Each row below holds a small network's activations on one input, seen along a few directions.
In each table, some parts of the input vary, and every possible input appears once, in random order.
Descriptions start from the smaller parts, as in this example, which fits no table here: one of 6 places along a line, together with either a single point or one of 9 places along a line or (one of 2 separate values, together with one of 8 places around a ring).
Shared parts are said once, and a part with two or three values counts as separate values.

Rows:
r1: [-10  -3 -17  15 -13  -4 -18   0  16 -20   3 -16  21  -7  -5 -36]
r2: [ 13  -4   5  -5 -22  15  -8  -7 -17   6   7 -10 -10  -9  -6   1]
r3: [ 17   3  -4  11  13  -7  12   2 -18  -9  11  -2  39  10 -20 -14]
r4: [ 27  -5 -13 -33  12  -7 -14 -10   1   5  16  13 -15   2  18   9]
r5: [-34 -54   2 -11  10 -20   2  10 -22   8  19  -4   5  -1  22   4]
r6: [-24   7 -15  33  -4   4  -4   2  25 -22  -8  -4   9  -1   1 -27]
r7: [  3  -1  -1 -19  13   0  15  -9  11  -2 -18   0 -27   6   1  14]
r8: [ 20 -11   0 -33  -1 -11   5 -13   2  -7   0  -9 -16   4   3   6]
r9: [ 14   1   5   0  -2   8  13   8  16  14 -11   2 -21   1  -2  16]
r10: [-19  11  12  22  -3   1 -10  -3  20 -11 -13  12  17  12 -10 -14]
r11: [ 23   6   3  -4 -16   9 -15   7 -10   8   1 -20  -5   0  11  19]
r12: [ 10   5 -14 -19  25   4  -2  -7  10  12  -2  22 -25   4  20  14]
r13: [ -5   2  10   4 -12  -7 -22  -5  11  -9   0  -1  29   8 -15 -23]
r14: [  7  16   2  14  -3  13  -3   7   1  14 -13 -10 -18   2  10  27]
r15: [ 31  -9   6 -16 -16   1   3   5   6   8   5  -8  -9  -1   1   8]
r16: [  4  11  -3  26  26   3  21   9  -7 -15  -5  12  28   8 -21  -2]
r17: [ -2   6   5  13  -9  20   3  -6  -6  11  -8   0 -22  -9  -6  10]
r18: [-11  16  -2  13  -4  -7  11   4   8  -6 -14  22  27   2 -13  -4]
r19: [-48 -42   4   4  22  -9  16   6  -7  10  11   4  -2  -2  24  17]
r20: [ -3  14   9 -14  -7   4 -10   1 -26   2  17 -11 -16 -14   1  -8]
r21: [  3   8  -3  -3 -15 -17   1  -1  -1  -2   0   8  39   1 -15 -14]
r22: [-16  23  12   4   7   9   2   1 -15   5   1   0 -27 -16   4   0]
What is each input in this table made of?
Answer: one of 2 separate values, together with either a single point or one of 4 places along a line or one of 6 places along a line
List by row number the other rows that have the choice among 2 separate values in common with r14.
Answer: r6, r7, r9, r10, r12, r16, r17, r18, r19, r22
Which other rows does r1 become when the place on the line of 4 takes its other values? List them by row number.
Answer: r3, r13, r21
Which other rows does r12 become when the choice among 2 separate values takes its other values? List them by row number.
Answer: r4

Rows:
r23: [-16   2  -1  16  14  -7   8   3  13  -7  -7  14  22   9  -8 -10]
r24: [-25  -6   7  21 -11   1  -9   0   6  -8  -5  -4  15   1  -6 -13]
r25: [-21  12  -4  27   6  -3   9  10   5 -10 -10  -4  18   1  -7 -10]
r26: [ 16  -4  -3 -27   7  -4  -7  -6  -7   4  13  -5 -18  -2  13   5]
r27: [  8 -10   1 -12  11   2  14   0  -4  15  -2  15 -17   2   9  27]
r28: [ 10 -20   2 -24   6   0   6  -5  -6   8   6   9 -21   0  12  19]
r29: [  3  -7   3   7   2 -11   0   1   0 -15   6 -10  35  11 -15 -19]
r30: [ 39  54  -5   4 -26  16  -9 -10   8  -7 -15  11   3  -4 -24  -8]
r31: [ -6   2  -1  -8   8   8   7  -5  -2  12 -10  -2 -35  -5  10  18]
r32: [ -5  -6  -1   6   9 -11   4   5   1  -8   4   9  27   7  -7 -11]
r33: [ -7  -3   0  -6  -5   8 -10   1  -8  13   5  -7 -28 -10  20  14]
r34: [ -3  -3  -2  14 -13  -5  -4  10  -6  -4   7 -11  29  -3 -10 -17]
r35: [  8 -13   5 -17  -9   6  -7  -4   0   8   8 -14 -31  -7  11   5]
What is each input in this table made of?
Answer: either a single point or (one of 2 separate values, together with one of 6 places around a ring)
Which other rows does r35 become when the choice among 2 separate values takes its other values? List them by row number.
Answer: r34

Rows:
r36: [-4 -6  1 -5  1 -1  2  1 -7  3  4 -5 -8 -4  5  4]
r37: [-10 -11   1  -7   6  -5   2   1  -1   4   1   1  -7   0  10   8]
r38: [-16  20   0  33  -1   5   3   3  13 -13 -14   6  22   3 -17 -17]
r39: [ -4 -10  -2  -4  10  -1   3   1  -2   2   4   0  -8   0   8   6]
r40: [-10 -12   1  -4   9  -2   7   1  -6   7   3   5  -7  -1   8   9]
r41: [ 8  4 -1 -6 -3  2 -5 -1 -1  4  3  0 -7 -3  3  2]
r42: [-1 -7  0 -4 -3  1  0 -1  1  3  1 -2 -8 -2  4  3]
r43: [ 4 -2  4 -3 -2  3 -3  1 -2  5  2 -3 -6  0  3  6]
r44: [-13  -1  -4  20  -6 -13  -5   2   4 -21   3   2  52   5 -19 -34]
r45: [19 11  1 -8 -4  3  0 -1  3  2 -3 -1 -8  0 -4  3]
r46: [17  8 -2 -6 -5  4 -1 -2  0  3 -3 -2 -6  0 -1  7]
r47: [11  5  2 -7 -2  3 -4 -5 -2  1 -1 -1 -8  0 -1  2]
What is each input in this table made of?
Answer: either one of 2 separate values or one of 10 places along a line
Which other rows belong to the same alternative as r44? List them by row number.
Answer: r38

Rows:
r48: [-29  -9   6  11   1   0   2   4  -6   1   3  -2  -1  -7   4  -4]
r49: [ 23   9  -1  -2  -3  -1   1  -1  -3  -5   1  -1  15   4 -13  -5]
r50: [  0  21   6  14 -14  11  -6   0   1  -3  -8  -6  -1  -5 -11  -7]
r51: [ -7 -20  -3  -6  12 -12   9   2 -10  -2   9   2  15   3   2  -1]
r52: [ 35  10   1 -27  -6  14  -2  -5  -4  20  -2  -4 -47  -6  12  28]
r53: [ 14  19  -1   7   1   2   2   0   5  -3  -8   8  13   6 -12  -1]
r54: [-15  -8  -3   0  18 -10   9   0   3  -2   0  16  10   5   3  -1]
r55: [  5 -20   5 -31  12   3   4  -2 -11  21   6  -3 -47  -3  27  33]
r56: [  9  17  -3   3 -10   4 -13  -4   4  -8   0  -5   5  -2  -8 -15]
r57: [  4  21   0  22  -4  11   3   3  13  -5 -16   1   3   3 -11  -1]
r58: [ 17   4   1  -1 -19  -1 -12  -1   2  -4   1  -8  15   2 -10  -9]
r59: [-24  -7  -3  15  13  -1  10   2  12  -3  -8   9   1   3   3   0]
r60: [-19 -13  -4   0   4  -7  -5   0  -3  -5  10  -1   5  -4   8 -11]
r61: [-12 -25   0  -5  -5 -12  -4   3  -5  -1  11  -6  15   0   6  -6]
What is each input in this table made of?
Answer: one of 2 separate values, together with either a single point or one of 6 places around a ring
Changing only the choice among 2 separate values turns r54 into r53. The same change can be made to r60. Which row results?
Answer: r56

Rows:
r62: [ 19  -4  -3 -19  -2  -1  -5  -4  -4   3   6  -4  -7   0   5   6]
r63: [ -2  -3   0   2  -3  -7  -4   0   1  -7   1  -1  17   4  -7 -13]
r64: [  3  -4  -5  -1  -3  -8  -5  -2   0  -9   6  -2  20   4  -4 -13]
r65: [ -3   2  -1   8  -4  -3  -3   0  -1  -4   0  -2  16   1  -7 -10]
r66: [  5  12   2   1   3   7   4   0   5   7  -7   2 -18   0   4  11]
r67: [  6  12   1   2   5  11   6  -2   3   6  -9   4 -20   0   0  11]
r68: [ -2   1   0   7  -3  -3  -5   1   1  -6   5   1  17   2  -6 -14]
r69: [ 14   2   2 -11  -2   3  -5  -2  -3   6   5  -2 -11  -2   3   5]
r70: [-6  6 -2 15 -2  2  0  4  4 -8 -4  0 11  1 -6 -9]
r71: [ -3   4   2   9  -2  -2   0   0   1  -9   0  -2  15   2  -8 -10]
r72: [-9  8  1 16 -2  3 -1  1  6 -7 -7  5 12  2 -7 -6]
r73: [ -7   3  -1  11  -4   0   0   0   7  -6  -3   0  11  -1  -8 -11]
r74: [ 14  -2   2 -16  -3  -1  -5  -2  -3   4   1  -4 -11   0   2   5]
r75: [  6   9   3  -1  -2   9   0  -2   2   5  -6   2 -17   0   4  12]
r76: [ 19  -2   0 -18  -6  -1  -1  -1  -5   5   5  -2  -7  -2   2   7]
r77: [ -9  10   0  19   5   5   5   1   7  -6  -9   6  10   2 -11  -6]
r78: [-10  11   0  16   2   1   3   4   9  -5  -8   4  12   2  -6  -6]
r79: [  4  -3  -2   1  -6  -8  -1   1  -1  -6   5   1  21   2  -7 -12]
r80: [-31 -39   1 -12  21 -11   8   5 -11  13  11   2 -17  -6  27  17]
r81: [ 12   5   3 -10  -2   5   0  -2  -3   3   1  -4 -14  -1   2   8]
r82: [  9   7   0  -2  -2   8   0   1   0   4  -4  -3 -18  -2   4   9]
r83: [ 12   3   0 -10  -4   4  -3  -3  -5   8   1  -5 -12  -2   3   9]
r84: [  8   5   1  -7  -4   7   0  -3   2   6  -3  -2 -18  -3   3   7]
r85: [-47 -39  -3   2  20 -16  10   6  -9   3  12   5   6  -3  18   0]
Changing only one part turns r79 into r76. The same change can be made to r73. Which row results?
Answer: r84
What is each input in this table made of?
Answer: one of 2 separate values, together with either a single point or one of 11 places along a line

Rows:
r86: [-13  17   0  34  -5   9   2   9  12  -9 -15   1  11   6  -9 -10]
r87: [ -1  -9   8 -25   7  -3  11  -8  13  10 -12  11 -35   3   9  21]
r88: [-32  -4   2  19 -13   0  -9  -1   1 -10   2  -4  20  -7  -4 -23]
r89: [ 14 -11 -11 -18  -3   2  -4  -4   4  -2   8 -14 -24  -7  11  -3]
r90: [-29 -47  -5  -5  39  -8  24  12 -19  13  14   4 -14   2  29  30]
r91: [-27  -3   2   9 -10 -11  -8   0  -3 -14   4   0  27  -5  -4 -27]
r92: [  9   0  -8 -19   6   2 -13  -8   6   4   1  -5 -27   0  18   8]
r93: [ 16 -14   1 -21  -9  -1 -14  -2   1   4  12 -10 -12   1  15   8]
r94: [  1   8  16 -17   8   6  18  -5  -7  13  -9  11 -32  -2  -2  23]
r95: [-18  -2   0   2  -5 -20  -6   1  -4 -11  11   4  36   0 -12 -26]
r96: [  7  -3  -5 -19   7   1  -4  -4  10  16  -2  14 -29  -1  21  20]
r97: [ 12   6 -11  14   8  -6   6  -2  10 -19  -7  14  33  12 -18 -12]
r98: [ 11  16   0 -10   7  10  -8  -4 -15   8   3  -5 -26  -5   8  10]
r99: [ 20 -21   3 -19 -19  -3  -4   1   4  14  -1 -13  -8   3   8  18]
r100: [ 23  -5  10 -11 -17   4   3   4 -18  17   2 -13  -6  -3  -3  21]
r101: [  0  -1   0   3   3 -18  -3  -1  -1 -13   4  10  43   8 -17 -26]
r102: [  9  14   3 -11   8  10   3   0 -10  19   0  14 -27  -6  10  23]
r103: [-24   8   7  35  -6  11  -5   6  10  -3  -8  -6   6  -5  -7 -13]
r104: [ 16   5  -3  -9  -2   9   2  -1 -17   1  10 -14 -23 -12   1  -1]
r105: [  9   4  -8   3   8  -9   4  -2   5 -14   1  12  43  13 -21 -21]
r106: [-30  -1   4  30 -14   5  -9   3   3  -7  -3  -8  10  -5  -7 -16]
r107: [ -2  21  -4  27   3   4   9   8  17 -13 -19   4  19   3 -15  -5]
r108: [  8  18  -8  22   7  -2  12  -2  17 -13 -11   7  27  11 -14  -9]
r109: [ 19   2   9 -12  -8   6  -8   1 -21   7  14 -11 -11  -6   4  10]
What is each input in this table made of?
Answer: either a single point or one of 11 places around a ring or (one of 2 separate values, together with one of 6 places along a line)
Which of the alternatives is r90?
Answer: a single point
Which other rows belong to the same alternative as r101? List them by row number.
Answer: r86, r88, r91, r95, r97, r103, r105, r106, r107, r108
Which other rows does r98 become when the choice among 2 separate values takes its other values? List them by row number.
Answer: r92
